Small tables with named rows and columns. After each table, cells are looked up by row and column.

rutidi =
cols = rabudo, vavod, zokedo, les, vikelo, kap, sikom, forugib, muzoneb, vov
pof: [0.100, -1.114, 1.450, -2.189, 5.565, 0.958, 2.873, 1.055, -4.051, 2.449]
lepem: [-2.014, -1.911, 1.068, -0.158, 4.892, 2.459, 2.507, 1.551, -4.296, -0.369]
gadus: [-1.510, 1.750, 3.409, 3.623, 1.523, 2.444, -0.903, -1.066, -0.863, 5.339]
vedote: [0.810, -2.501, 1.928, -1.106, 1.405, 0.997, 5.377, 4.187, -4.142, 0.772]
furom: [1.964, -0.832, 1.238, -2.233, 5.457, 0.679, 3.876, 0.538, -3.254, 2.139]
tatev: [1.740, 0.216, -0.939, 0.919, -0.066, 1.312, 2.626, 2.966, 4.130, -1.501]
daro: [2.344, 1.634, -0.336, 0.156, -0.508, 0.476, 3.493, 2.459, 3.209, -2.714]
fufipi: [2.334, -0.741, 0.941, -2.538, 5.543, 1.098, 3.284, 1.141, -4.069, 1.694]
vufume: [0.226, -2.567, 2.276, -0.650, 2.202, 1.140, 4.923, 3.016, -3.332, 1.263]
sakuv: [2.438, 1.095, 2.519, 1.337, 1.070, 3.417, 1.333, 3.272, 4.006, 0.311]
dil: [0.914, -0.451, -0.535, -3.522, 5.274, 1.015, 3.877, 1.697, -5.505, 1.406]
tib: [1.631, -1.895, 2.879, 3.445, 2.427, 2.415, 0.856, 1.849, 3.452, 4.100]

muzoneb of furom = -3.254
vov of tib = 4.100
kap of vufume = 1.140
vikelo of furom = 5.457
muzoneb of fufipi = -4.069
vov of lepem = -0.369
vavod of vedote = -2.501
kap of vedote = 0.997
Row with the largest sikom: vedote

gizar =
	bof	ronodor
mebemav	5781	7221
leg	3710	3926
vazitul	2942	6370
papepeb	7264	5403
lafosop	4680	7825
lolapud	8031	6074
maziki	7151	4723
boguzul	3575	4469
guv	4478	8641
zuzevet	4127	5700
rop	1668	4109
runakuv	2858	8770

maziki, bof -> 7151
rop, bof -> 1668
papepeb, ronodor -> 5403
guv, bof -> 4478
guv, ronodor -> 8641
runakuv, bof -> 2858
rop, ronodor -> 4109
Row with the largest bof: lolapud

fuziraz:
	sov	dat	zolos	gepo
renali	-42	-65	-77	18
zirarin	-6	26	45	-53
zat	-52	38	-72	-53
lera	-3	55	-85	-45
nok	-59	-21	52	-41
vab	-26	37	-87	-42

zirarin, dat: 26
nok, dat: -21
lera, sov: -3
lera, gepo: -45
zirarin, zolos: 45
zat, gepo: -53
renali, sov: -42
zirarin, sov: -6
nok, gepo: -41
lera, dat: 55
vab, gepo: -42
vab, sov: -26
lera, zolos: -85
renali, dat: -65
nok, zolos: 52
zat, dat: 38
Which row has the largest sov? lera

ded
fields: bep, mulerun, lafefos, fopel, mifonim, gez, napu, ger, lalafid
ganafol: [82, 64, 59, 42, 16, 26, 82, 64, 69]
lugi: [93, 63, 73, 29, 22, 12, 82, 66, 81]
goki: [87, 68, 55, 42, 17, 36, 83, 70, 62]

lafefos of ganafol: 59
bep of goki: 87
gez of lugi: 12
lalafid of ganafol: 69
fopel of ganafol: 42
mulerun of ganafol: 64
Row with the largest mifonim: lugi

rodosop
|  | fur | gazupe | diga | zedudu |
|---|---|---|---|---|
| ked | 97 | 233 | 154 | 52 |
| zal | 139 | 137 | 140 | 57 |
| rimefo | 125 | 116 | 125 | 86 |
| lilir | 105 | 100 | 114 | 149 |
| mak | 123 | 116 | 125 | 87 |
| zat | 124 | 185 | 143 | 55 |
| kefezo | 125 | 117 | 126 | 84 |
| rogasug | 109 | 217 | 110 | 2 |
| temile | 132 | 146 | 134 | 62 |

gazupe of temile = 146
diga of temile = 134
gazupe of zal = 137
fur of mak = 123
zedudu of rimefo = 86
zedudu of zal = 57
zedudu of kefezo = 84
zedudu of lilir = 149
fur of rogasug = 109
gazupe of zat = 185
gazupe of kefezo = 117
gazupe of rogasug = 217
gazupe of rimefo = 116
gazupe of lilir = 100
zedudu of zat = 55

Table babos
|  | kepevov | gevu | did | naf | bim | bem | vilufin | pib | numerol |
|---|---|---|---|---|---|---|---|---|---|
| vuzaf | 138 | 134 | 135 | 129 | 101 | 139 | 154 | 157 | 138 |
| gitadat | 79 | 154 | 168 | 141 | 49 | 114 | 184 | 96 | 144 |
| fivivu | 144 | 136 | 137 | 142 | 126 | 140 | 122 | 124 | 132 |
| ralusur | 144 | 133 | 134 | 144 | 146 | 137 | 142 | 140 | 136 |
| vegokol | 139 | 127 | 130 | 133 | 113 | 136 | 128 | 132 | 135 |
| bepo | 107 | 141 | 174 | 156 | 153 | 110 | 148 | 99 | 141 |
| sabelir | 103 | 143 | 135 | 166 | 156 | 173 | 192 | 190 | 147 |
| muzono | 140 | 139 | 129 | 139 | 146 | 130 | 147 | 139 | 139 |
| ziva | 105 | 142 | 114 | 124 | 117 | 164 | 132 | 150 | 124 |
| ranefan | 134 | 144 | 128 | 141 | 145 | 144 | 140 | 128 | 143 |
| tel | 117 | 146 | 114 | 137 | 124 | 134 | 157 | 117 | 150 |
| teg | 141 | 141 | 124 | 140 | 148 | 142 | 141 | 136 | 138 |
| riv | 207 | 128 | 145 | 84 | 90 | 166 | 118 | 154 | 128 |
| bagimus | 141 | 136 | 114 | 137 | 144 | 140 | 142 | 130 | 136 |

numerol of bagimus = 136
did of sabelir = 135
gevu of fivivu = 136
bem of gitadat = 114
numerol of muzono = 139
did of tel = 114
vilufin of fivivu = 122
gevu of ralusur = 133

mog:
         taz  veta  dakame  subisu  dop  mem
fesuku   102    41      73      66   85   86
vavo      73    99      69      80   89   77
robimab  109    58      30     103  162  144
benupi   104    72     109      67   68   43
puf       76    85      76      78   78   71
suv      113    63     127      99   59   46
bami      99    61     105      75   79   62
sarano   102   112      67      60   86   72
kef        7    28      59      25   33   84
vik        1    30      35      36   26   72
potis     78    80      80      79   79   77
navav     54   200      43      57  101   28
fuvaf     99    66      99      65   72   61

What is the taz of vavo in mog? 73
What is the mem of vik in mog? 72
What is the mem of navav in mog? 28
What is the mem of potis in mog? 77
What is the dop of puf in mog? 78
What is the taz of potis in mog? 78
What is the dakame of potis in mog? 80
What is the taz of fesuku in mog? 102
What is the dakame of kef in mog? 59
What is the taz of suv in mog? 113
What is the mem of suv in mog? 46
What is the mem of bami in mog? 62
What is the taz of navav in mog? 54
What is the mem of robimab in mog? 144
What is the dop of kef in mog? 33
What is the subisu of puf in mog? 78
Row with the largest taz: suv

dur =
cols = lag, zed, zava, genu, tel, nafimal, gak, mevepil
fal: [13, 17, 17, 58, 16, 31, 22, 16]
kisumib: [21, 17, 22, 194, 22, 98, 23, 13]
reke: [13, 17, 18, 58, 18, 24, 17, 20]
zubapu: [21, 13, 17, 23, 21, 20, 23, 26]
gibov: [42, 61, 17, 142, 35, 99, 25, 15]
nik: [21, 18, 17, 23, 16, 26, 18, 49]
duli: [20, 20, 17, 24, 21, 29, 19, 34]
gagiz: [21, 16, 17, 28, 17, 19, 19, 27]
sesafup: [19, 16, 15, 67, 24, 29, 19, 26]
ligita: [21, 15, 12, 137, 21, 55, 19, 23]
difalo: [25, 36, 28, 47, 22, 42, 19, 21]
zuka: [25, 25, 17, 21, 21, 63, 25, 28]
dipa: [21, 14, 22, 27, 21, 15, 14, 30]

zuka, tel => 21
reke, lag => 13
zubapu, gak => 23
difalo, gak => 19
duli, genu => 24
difalo, zava => 28
nik, zava => 17
reke, zava => 18
difalo, genu => 47
nik, genu => 23
Which row has the largest mevepil? nik

